Each row below holds a small network's activations on one input, seen along a few directions.
In each table, some parts of the input vary, and every possible input appears once, in random order.
Descriptions start from the smaller parts, as in this example, which fits no table here: one of 6 places along a line, together with either a single point or one of 11 places along a line or (one of 3 separate values, together with one of 5 places around a ring).
Shared parts are said once, and a part with two or three values counts as separate values.

Other details of the inputs vary at random and push rows far along two fixed directions, the same in every table; ignore that.
These rows show it; all are for the same input, with only those details redrawn:
[ -5 -20  -7   0   5   0 -17   1   1 -13   4  -3   1]
[  9 -12   4  -9  -7   6  -9   1   4   7  18   1 -18]
[-15 -17  -4   9   2   3  -7  -3   5 -16 -11  -4  15]
[ 14 -15  -2 -14  -2   2 -18   4   1   5  27   2 -25]
[  7 -10   7  -6 -10   8  -3  -1   6   9  13   1 -14]
[ 12 -16  -2 -13  -1   2 -18   4   1   4  25   1 -23]
[ -8  -2  20  10 -22  18  21  -9  15  10 -13  -1   8]
[  5  -5  14  -2 -17  13   7  -4  10  14   8   2 -11]

Rows:
R1: [  6  16   7  14 -19  16  37 -10  18  -5 -11  -6  10]
R2: [ -5  -6  -6  -6  17 -22 -26   4 -17  -5   5  -5  -2]
R3: [-9 11 17 -1 -6 -1 10 -5 -6 18 -8  0 -2]
R4: [-12  -7  -2   1  27 -18 -32   6  -4 -16  -6  -9   7]
R5: [  6 -17 -29   1   9  -8 -14  -7  -5 -34  -3  -8   8]
R6: [ -6  16  19  13  -4  16   9   0   3  29 -15   2   0]
R7: [ 34   9 -11  -9 -14  20  11   2   2  16  19   9 -32]
R8: [ 15   5  13 -13   6   4 -12   2  -5  32  21   6 -35]
R9: [  8   5   7  -6 -18  -3  16   6   7   3   7   2  -8]
R10: [ -9  -3   8   0  12  -3 -13  -4  -5   7  -5  -5  -1]
R11: [  4   9   0  12 -20  23  37 -15  12   1 -20   4   6]
R12: [ -4   4  16   2 -27  11  26  -4   8  13  -3   4   0]
R13: [-15  -6  -6  13   4  -8  -1  10   4 -25  -2  -5  18]
R14: [ 23  11 -20 -11  16   2 -15   3 -14  11  13   3 -27]
R15: [ -4 -29 -26  -1  23  -7 -37  11  -5 -26  10   1  -2]
R16: [-15  -3  -8   2  15 -21 -10  -1 -15 -12 -15  -8  16]
R17: [  9 -16 -12 -16  10   3  -9  -3   9 -25  16  23  60]
R18: [ -7 -25 -11   5   9  -8 -25   2   0 -23   0  -7  11]
R19: [ 17  11   0  -9   2  -3   1 -13  -7  11   2  -5 -15]
R20: [ 36  -3 -14 -24  -8   6  -3  -4  -3   6  34   3 -40]
R21: [-11  -3  11  12 -21   2  18  -5   6  -3 -15  -1  17]
R22: [ -6 -12 -32   5  12  -5 -14  16 -10 -22  -2   4   8]
R23: [-16   0  -9   4  28 -23 -23  11 -11 -18   2  -9  10]
R24: [ 16  -1  -8 -12  -2 -10  -2  15  -1  -2  33   0 -21]
R25: [-14 -12   4  11  -6   8   2  -5   8  -9 -14  -3  15]
R26: [-26  15  -2  21   5   3  16   1  -7   1 -38   0  28]
R27: [  1 -17 -19   4  13   4 -27  14  -2 -11   8   3  -4]
R28: [-15  10 -10  15  13   4  12 -15  -3 -12 -36  -4  21]
R29: [  3  19  16  -9  -5  -9  12   3  -1  18   1  -1 -11]
R30: [ -8   9   8  -3   8 -16  -8   5  -5   0  -4  -3   0]
R31: [-14 -15 -17   7   7  -4  -9   7  -4 -23  -6   5  11]
R32: [ 50   8   4 -57  17  -7 -29   0  -7  35  70  31 -11]
R33: [  3   4   3   0 -20  10  27   1   4  11  -1  10  -6]
R34: [-2 16  7  3  0  4  2  7 -9 23 -3  6 -8]
R35: [  6   1   3  -8 -21   4  19   0   1  10   8   4 -11]
R36: [ -7 -18  -9   4  12  -9 -24   8   6 -28   0  -6   9]
R37: [-11  17  20   6  -8   7  21  -4  -2  24 -14   7  -1]
R38: [-17  -3   2  12  -7  -6   7   4   9 -21 -17  -2  22]
R39: [-11  -7 -20  -9  25 -22 -24   4 -22 -14  -1  -5   2]
R40: [  6  19  10  -1  -8  10  23 -19   0  17 -14  -3  -6]
R41: [ 24  13  -4 -18  11 -10 -11  -2  -5   5  16  -4 -28]
R42: [ -4  19  15   0  -9   5  26  -4  -4  27 -11   7  -7]
R43: [-17  -3 -10  19  -4   8   6   8   1 -12 -20   5  21]
R44: [-8 15 27 12  1  3 10 -2  9 16 -8 -8  5]
R45: [  4  30  27  -1 -13   1  31   1   3  31   4  -2 -11]
R46: [ 28   2  -9 -13  -6   1   0   0   6  -7  18  -1 -22]
R47: [-12  14  37  15 -15  10  22 -15   9  26 -26  -6  13]
R48: [-17  -7   4  21   2   3   2   3  14 -20 -12  -9  24]
R49: [-12  -7  -3  10 -12  -4  15  -3   1 -14 -16  -4  21]
R50: [ -6   9 -14   9  24 -10  -6  -5  -4 -22 -13 -13  14]
The inputs of R41 and R46 match in every part but one. If R26 is changed in the same way as R41 into R46, which row does it become?
> R22
Describe the family of inputs behind these rows.
> one of 2 separate values, together with either a single point or (one of 4 places along a line, together with one of 6 places along a line)
Which other rows does R37 become when the place on the line of 4 takes its other values? List them by row number.
> R8, R28, R42
Which other rows does R25 become when the choice among 2 separate values takes its other values? List them by row number.
> R10

Rows:
R51: [  4 -38 -72   3  61 -46 -55   3 -38 -68   3 -29 -27]
R52: [-13  59  29  27 -32  15  96  -7  23  19 -43   2  40]
R53: [-20 -46 -37 -26  60 -50 -84  16 -42 -38  24  16  33]
R54: [-48 -10  27  50 -24  31  13   5  12  22 -52  -4  -4]
R55: [ 27  11 -41  -5 -13  21 -26   9 -24  27  28   2 -93]
R56: [  3 -22  26  -6  -6 -17  -2   2  18  35  16 -14 -56]
R57: [ 87  33  34 -25 -30 -12  45  10  -3  52  43  12 -87]
R58: [  1  13 -33  -1  51  11 -26 -23 -11 -26 -26   3  47]
R59: [-15   6 -41 -16  27 -14  -7 -13 -32 -30 -23   9  47]
R60: [  3 -45 -21   2 -73  61  33 -14  55 -61  14   7  55]
R61: [-45 -10  23  30  25 -27  19  23  16 -21 -30  -3  66]
R62: [ 39  17  38 -60 -30 -15 -30  23   2  46  83 -12 -84]
R63: [-22  30  67  27 -16  42  25 -35  22  44 -35  12  62]
Describe the family of inputs behind these rows.
> either a single point or (one of 2 separate values, together with one of 6 places along a line)
Which other rows does R56 become when the choice among 2 separate values takes its other values? List them by row number.
> R51
Which other rows does R57 become when the place on the line of 6 takes its other values? List them by row number.
> R51, R52, R55, R58, R59

Rows:
R64: [ 27  -3 -32  -2  -9  19  18 -10   3 -23   0   4   0]
R65: [-9 14 10 -3 -3 -6 18  2  0  3 -4 -1 10]
R66: [  8  12   8   6 -11  12  14   2   0  26   6   5 -22]
R67: [ -7 -13 -21  -2  34 -11 -37  12 -10 -18  -1   2  19]
R68: [  2 -39 -33  -2   8 -14 -34  13  -6 -43  16  -8  -3]
R69: [ 19   2   0 -14  -4   2  -9   6  -2  19  14   7 -38]
R70: [-13   7   5  18  -4  16   8  -6   5   5 -23  -6   9]
R71: [ 10   2  12 -11   2  -6  -2  -9  -4  14  11  -3  -7]
R72: [ 11   1   3 -17   8  -3 -20   0  -6   9  16   6 -11]
R73: [ 12  -8  18   0 -39  26  25  -3  17  15   8  10 -20]
R74: [  8  -1  -4 -12  14 -11 -18   6 -12   3  19  12 -10]
R75: [ 14   3   1 -11  -4   4 -11   0  -3  15  12   1 -33]
R76: [  1  -2 -15   1  14 -13 -16  12  -2 -15   0  -7 -11]
R77: [-18   7   4  26 -10  -1  21  -6   0  -6 -31  -7  17]
R78: [-4  4 -1 -8  7  0 -1  5 -9 11  7  5  4]
R79: [-15   6   4  19  -6   4  16  -5   0  -1 -25   2   6]
R80: [-17  17  17  17  -3  -2  25  -3   6  -3 -20   0  27]
R81: [-11  16  20   3 -19   1  32  -7   0  16 -17  -1  18]
R82: [  7   6  -3  -3   3  -5 -10   4   0  -2  10  -9 -22]
R83: [ -9 -10 -25  -1  11 -18 -15   7 -17 -19  -3 -10  -4]
R84: [  1  14   6  10  -7  -2  17   3   3   5   0  -2 -14]
R85: [  0  -2  23   5 -27  27  24  -6  23  19   5  13  20]
R86: [ 15  18  19 -11  -6   0   9   6   7  20  11   4 -11]
R87: [ -8  13  10   9 -17  16  29  -2   2  22 -14  -1  -5]
R88: [ -8   2   7  12   0  14  11 -11   4  11 -15  -6  -1]
R89: [-21 -13 -22   8  36  -9 -37   3 -11 -30 -14  -5  36]
R90: [ 4 14 14 -5  1 -3  1  0  4  6  6 -3  1]
R91: [ 14   7   5 -10   6   1  -7   7  -7  23  26  11 -15]
R92: [-18   4 -20  23  -2  15  34 -27  18 -42 -50   6  86]
R93: [-24  -6   9  30 -26  15  36  -3  25 -28 -32 -10  32]
R94: [-17   2   6   9   6   0   2  -3   3  -6 -30   5  32]
R95: [-15  12  15  17  -8  -2  21  -7   0   3 -23   1  29]
R96: [  2  -8  -5  -9  25  -4 -23  -2  -8   2  13   0   1]
R97: [ -3 -14 -29 -13  19 -16 -28  10 -19 -16  10  -1 -20]
R98: [ 12 -22  -7 -15  -5 -10 -19   5   4 -11  29   5   3]
R99: [-11 -13 -14   8  16 -12 -15  -7  -8 -20 -13 -15   3]
R100: [ 18   5   5 -12   1  -3  -2  -1   1  13  24  -7 -40]
R101: [ 26  11  16 -21  -9  -2  -6  -1  -4  29  28   2 -25]
R102: [ -5 -11 -22   5  21  -4 -26  11  -7 -13  -6  -3  -1]
R103: [ 10  -2  -8  -3   1  -8 -11   7  -5   2   3  -5 -18]
R104: [ -4  -8  13  18 -31  32  28  -2  19   7  -8   4   6]
R105: [-20 -27 -22   6  17 -18 -22   8   9 -53  -1  -5  43]
R106: [  2  -1   6  -2  -2   6   3 -10   0  11  -3  -2 -20]
R107: [ -4   3   1 -13   3  -6   0   2  -9   7   3   7   1]
R108: [ 11   6   4  -2  -9   0  -2  -3  -2  11   5  -7 -21]
R109: [  7  16  24  -1 -16   4  19  -3   6  24  -8   3   6]
R110: [ 16  13  22 -15  -2  -1   9  -5   5  23  21  -1 -19]
R111: [ -8 -38 -27  -9  19 -14 -41   6  -1 -39  14   9  23]
R112: [ 19   1  12 -24   5  -1 -10  -6  -5  24  26   8 -27]
R113: [ -6   4 -10  -1   3 -11   3   8  -6  -9   1  -8 -12]
The inputs of R92 and R64 match in every part but one. If R90 is changed in the same way as R92 into R64, which row does it become?
> R82
The inputs of R72 and R75 match in every part but one. If R85 is changed in the same way as R72 into R75, which row does it become?
> R104
Describe the family of inputs behind these rows.
> one of 2 separate values, together with either a single point or (one of 4 places along a line, together with either a single point or one of 5 places along a line)
Which other rows does R103 become when the choice among 2 separate values takes its other values? List them by row number.
> R109
A walk changes only the place on the line of 5. It starts at R100 and steps to R82. List the rest of the walk in order.
> R76, R84, R113

Rows:
R114: [-21  -5  11  41 -18  33  11   6  16  -3 -23  -4  30]
R115: [ -1 -22 -55  12  17  -4 -24   3 -15 -45 -28   1  38]
R116: [  0  -1  13  18 -36  32  51 -10   6  38  -5  17   1]
R117: [  1  21  57 -30  33 -11 -11 -19   4  49  17  48  95]
R118: [-18  25  73  14 -30  -4  36 -13   8  49 -27 -26 -22]
R119: [-31 -32 -25  19   9 -18 -25  30  14 -68   2  -7  46]
R120: [ 26  16  -6   2 -10  27  30 -29  13   2  -6 -14   8]
R121: [  7  -9  47  10 -52  32  24 -24  26  37  -5  -7 -10]
R122: [-30 -41 -45  -1  18 -27 -16  24 -10 -69   8   5  37]
R123: [ -9   9  19  10 -24  39  48 -10   0  44 -17  20 -14]
R124: [-47  -6 -33  15  46 -48 -27  17 -40 -27 -17 -11   8]
R125: [ 58  40   0 -44  24 -29 -14   0 -25  36  59 -15 -88]
R126: [ 16   6 -20   2  29  11   3 -27   3  -9 -17   0  -8]
R127: [ -4  65  24   3 -32   0  40  -3  -9  38 -35  -6 -11]
R128: [ 53   0 -27 -51 -22 -14 -12  25  -2  -8  62  17 -40]
R129: [  9 -58 -12 -21  12 -39 -52  12   5 -50  46  -6 -12]
R130: [ 46   5 -34 -40   7   6 -33  10 -18  24  31  22 -63]
R131: [-59  26  21  43   5 -11   9  13   3  -3 -52 -26  30]
R132: [ 70   2 -16 -51   0 -12  -4   2   5 -10  84   3 -53]
R133: [-38 -37  -8  12  25   6 -51 -12  -2 -36 -34 -18  15]
R134: [-28  -4  18  36  -1  32  15   4  20   8 -44   7  13]
Describe the family of inputs behind these rows.
> either a single point or (one of 4 places along a line, together with one of 5 places along a line)
Which other rows does R124 become when the place on the line of 4 takes its other values? List them by row number.
> R116, R122, R123
Which other rows does R131 become when the place on the line of 4 takes its other values? List them by row number.
> R114, R119, R134
